Each row below holds a small network's activations on one input, seen along a few directions.
In each table, some parts of the input vary, and every possible input appears once, in random order.
A made-up example of a description, with smaller parts first: ring(5) and (point or ring(11) or (values(3) and line(4))).
Shared parts are said once, and a part with two or three values counts as separate values.

Other details of the inputs vary at random and push rows far along three fixed directions, the same in every table; ignore that.

Rows:
r1: [-16,8,13,-12,-32,8,9,-3,3,26,9,14,-4,-16]
r2: [33,-10,22,2,-40,25,23,32,2,-38,12,31,15,-17]
r3: [-23,15,-39,-8,74,9,-31,12,24,22,-1,8,-27,-29]
r4: [15,-14,21,17,-56,22,40,26,-28,-5,-1,40,31,-20]
r5: [0,0,-13,-21,36,19,-31,-29,15,31,28,3,-20,-36]
r6: [-37,27,8,-35,-42,-21,2,-1,28,32,0,-44,-32,44]
r7: [21,-11,-10,22,0,29,0,-8,14,9,-4,47,11,-43]
r8: [5,5,-18,11,30,28,-12,12,21,9,14,27,-9,-25]
r9: [4,-8,-10,0,32,0,4,27,-14,-21,-2,28,11,-37]
r10: [-14,1,-7,-24,36,1,-12,13,-6,2,30,9,-9,-9]
r11: [-35,10,-37,-9,78,10,-36,1,9,36,23,15,-17,-26]
r12: [15,-12,-5,13,22,-6,2,5,-10,-32,-28,9,15,-33]
r13: [-4,-1,-32,44,68,-9,-24,-15,-9,8,-19,-3,8,51]
r14: [4,-4,17,-23,-31,8,28,41,-3,-32,-5,14,7,-20]
r15: [-5,-1,-31,49,83,-40,-27,-49,-6,2,-43,-41,3,48]
r16: [2,-4,13,-24,-25,-1,10,13,0,-15,12,-1,0,-36]
r17: [11,-18,-29,58,82,-33,-21,-16,-31,-27,-30,-9,25,71]
r18: [2,0,4,-1,-16,22,3,12,-1,14,16,15,3,6]
r19: [19,0,14,-16,-23,16,-5,0,13,-17,21,-4,-8,-11]
r20: [11,-19,-9,-12,31,17,-21,-11,-1,-3,26,16,-6,-38]
r21: [14,-2,13,-19,-32,9,26,42,2,-32,-3,13,8,-18]
r22: [-34,28,18,-58,-37,-14,-17,-21,21,42,45,-56,-40,32]
r23: [12,-14,25,-3,-41,5,27,22,-33,-24,11,16,22,12]
r24: [-26,19,-6,-27,-4,-1,3,23,19,15,3,-12,-19,9]
r25: [21,-13,25,-10,-40,25,22,24,-15,-24,21,25,17,-3]
r26: [-14,7,-24,20,42,-14,-11,-13,8,16,-36,-1,-5,1]
r27: [-43,36,7,-54,-40,-13,-13,-4,34,49,29,-45,-48,36]
r28: [29,-12,27,38,-48,-20,33,-1,-28,-54,-37,-18,34,37]
r29: [2,2,-28,-5,66,17,-47,-37,22,23,14,5,-22,-32]
r30: [1,-10,32,8,-56,-51,18,-15,-43,-12,-5,-63,18,105]
r31: [15,-1,-4,15,-5,29,-1,-3,24,10,0,38,-1,-44]
r32: [-8,21,-7,-11,-10,11,-1,16,23,11,13,-9,-21,16]
r33: [-8,0,4,40,-7,-43,-2,-33,-23,23,-28,-43,13,107]
r34: [-13,-1,0,2,6,-28,-10,-37,-15,25,3,-36,-6,42]
r35: [28,-11,4,9,-11,20,21,30,-3,-44,-5,37,18,-34]
r36: [42,-30,6,60,1,-15,15,-16,-43,-48,-40,10,50,23]
r37: [12,-28,-2,81,6,-34,28,-26,-56,-5,-60,16,56,40]
r38: [7,-6,19,-3,-40,-2,29,2,1,-13,-25,4,12,-38]
r39: [-23,33,7,-30,-51,-2,-5,-9,38,28,16,-42,-41,49]
r40: [-6,1,-7,-12,19,7,-6,-10,8,13,2,12,-7,-62]
r41: [-17,-8,-25,-2,85,-15,-37,-21,-11,7,11,-4,-7,-21]
r42: [11,-13,-1,-7,15,5,5,15,-3,-25,-13,21,7,-66]
r43: [-7,5,15,-2,-41,16,30,32,-5,-5,-4,22,11,-21]
r44: [-5,24,23,-41,-59,0,-11,-18,38,21,37,-51,-33,39]
r45: [0,9,8,-21,-26,3,4,-3,18,3,-7,-12,-12,-28]
Each input here is: ring(5) and ring(9).
Q: Changing only the ring(9) part turns r9 into r2. The same change can be made to r27. Which row results?
A: r31
Q: Changing only the ring(9) part turns r6 into r39. The same change can be made to r24. Which row results?
A: r32
Q: Start at r19 and move only the ring(9) part, one step at a time. The first step leads to r28. Which rows follow, in order?
A: r12, r42, r16, r41, r30, r20, r36
Q: Which other rows does r45 become when the ring(9) part takes its other values? List them by row number.
A: r5, r15, r22, r29, r34, r38, r40, r44
